Each row below holds a small network's activations on one input, seen along a few directions.
In each table, some parts of the input vary, and every possible input appears once, in random order.
A made-up example of a description, with smaller parts first: ring(5) and (point or ring(11) or (values(3) and line(4))).
Shared parts are said once, and a part with two or three values counts as separate values.
In the rows, 128 means zero.

Table:
x1: [ 95 151  96 108 117 136 142 138 200  96  80 136]
x2: [ 80 116 140 136 129  93 170 138 197 102 100 143]
x3: [117 137 111 168 111 115 100 101  50 141 147 119]
x4: [120 137 154 164 133 114  86 124  63 179 140 109]
x5: [ 89 121  90 136 108 119 163 138 182  86  93 160]
x6: [252  97 174  78 173 172  84 122  35 115 205 122]
x7: [220  88 130  54 183 178 204 120 228  91 143 185]
x8: [124 154 153 138 110 138  65 125  76 171 154  94]
x9: [124 125 133 175 118  91  95 119  53 151 151 104]
x10: [105 133 120 101  98 126 169 148 201 125  89 132]
x11: [ 97 117 131 142 124 117 179 154 199 118  97 123]
x12: [113 162 105 137 133 138  79 109  52 160 137 108]
Question: The inputs of x2 and x9 match in every part but one. If x11 is changed in the same way as x2 into x9, which row does it become?
Answer: x4
Question: What is each input in this table made of?
Answer: values(2) and (point or ring(5))
Question: Which other rows does x3 become when the values(2) part takes its other values? List them by row number.
Answer: x5

Table:
x13: [165 146 124 119 130 136 124 123 120 122 135 132]
x14: [ 98 119 142 145 120 110 129 129 111 129 124 123]
x15: [153 107 145 124 142 135 134 125 110 132 138 138]
x16: [109 118 108 102 137 132 203 147 249  90  86 154]
x17: [105 134 111 137 107 130 109 121 120 142 118 112]
x18: [152 122 144 122 138 133 126 131 120 140 143 128]
x19: [157 127 137 120 140 126 126 128 110 110 153 123]
x20: [104 126 133 144 126 118 120 132 121 154 120 124]
x21: [158 128 132 110 133 148 109 127 119 134 144 122]
x22: [109 144 106 138 112 126 107 121 120 136 116 131]
x23: [ 98 137 126 146 123 114 122 124 109 119 130 121]
Question: What is each input in this table made of?
Answer: point or (values(2) and ring(5))
Question: Which other rows does x15 become when the values(2) part takes its other values? List them by row number.
Answer: x14

Table:
x24: [122 120 136 128 126 119 145 135 139 104 127 133]
x25: [ 93 126 129 139 125 120 142 129 131 110 122 133]
x26: [117 150 136 177 110 111  61 114  19 179 153  95]
x27: [184 132 148 139 127 127  69 110  23 166 181 106]
x28: [ 86 134 125 157 122 102 143 125 145 126 108 132]
x29: [120 139 117 122 130 129 131 125 145 107 121 137]
x30: [135 147 145 165 118 121  61 118  17 166 160  94]
x31: [196 123 150 126 140 138  70 103  24 159 183 117]
x32: [145 115 132 108 140 146 144 132 152 122 120 125]
x33: [121 123 130 123 130 138 140 133 150 127 115 122]
x34: [161 121 116  91 139 156 135 127 158 113 121 140]
x35: [159 106 131  95 145 147 142 137 154 116 122 134]
x36: [164 117 141 110 140 134 154 124 152 106 145 152]
x37: [ 78 120 122 155 121 112 141 131 142 137 108 136]
x38: [ 81 128 120 139 121 118 133 129 155 142  96 119]
x39: [ 92 147 104 141 103 119 137 129 161 141 102 122]
x40: [ 98 123 132 135 123 117 145 137 146 130 120 129]
x41: [103 146 112 137 126 118 133 131 144 116 111 133]
x42: [112 145 109 131 108 125 133 139 161 132 108 124]
x43: [118 113 139 127 131 131 143 136 139 121 124 143]
x44: [151 139 152 150 123 128  61 111  18 162 170  99]
x45: [123 129 112 115 124 143 126 133 153 119 115 129]
x46: [163 113 142 110 143 136 163 130 159 123 146 139]
x47: [ 87 148 111 142 114 106 129 126 151 127 100 135]
x48: [157 122 115  98 143 135 143 129 148 101 134 142]
x49: [146 136 119 111 137 131 144 134 151 110 128 143]
x50: [140 114 139 120 136 129 160 132 156 126 142 136]
x51: [141 116 138 112 142 129 148 133 140 107 127 142]
x52: [ 97 114 118 132 125 128 127 135 145 122 106 115]
x53: [148 135 119 104 130 148 141 132 163 123 125 132]
Question: The inputs of x27 and x44 match in every part but one. If x32 is changed in the same way as x27 into x44, which row does it become?
Answer: x33
Question: What is each input in this table made of?
Answer: line(5) and (point or ring(5))
Question: Which other rows agree with x48 in the line(5) part? List them by row number.
Answer: x31, x34, x35, x36, x46
Question: Which other rows agree with x42 in the line(5) part? List them by row number.
Answer: x25, x30, x40, x41, x52
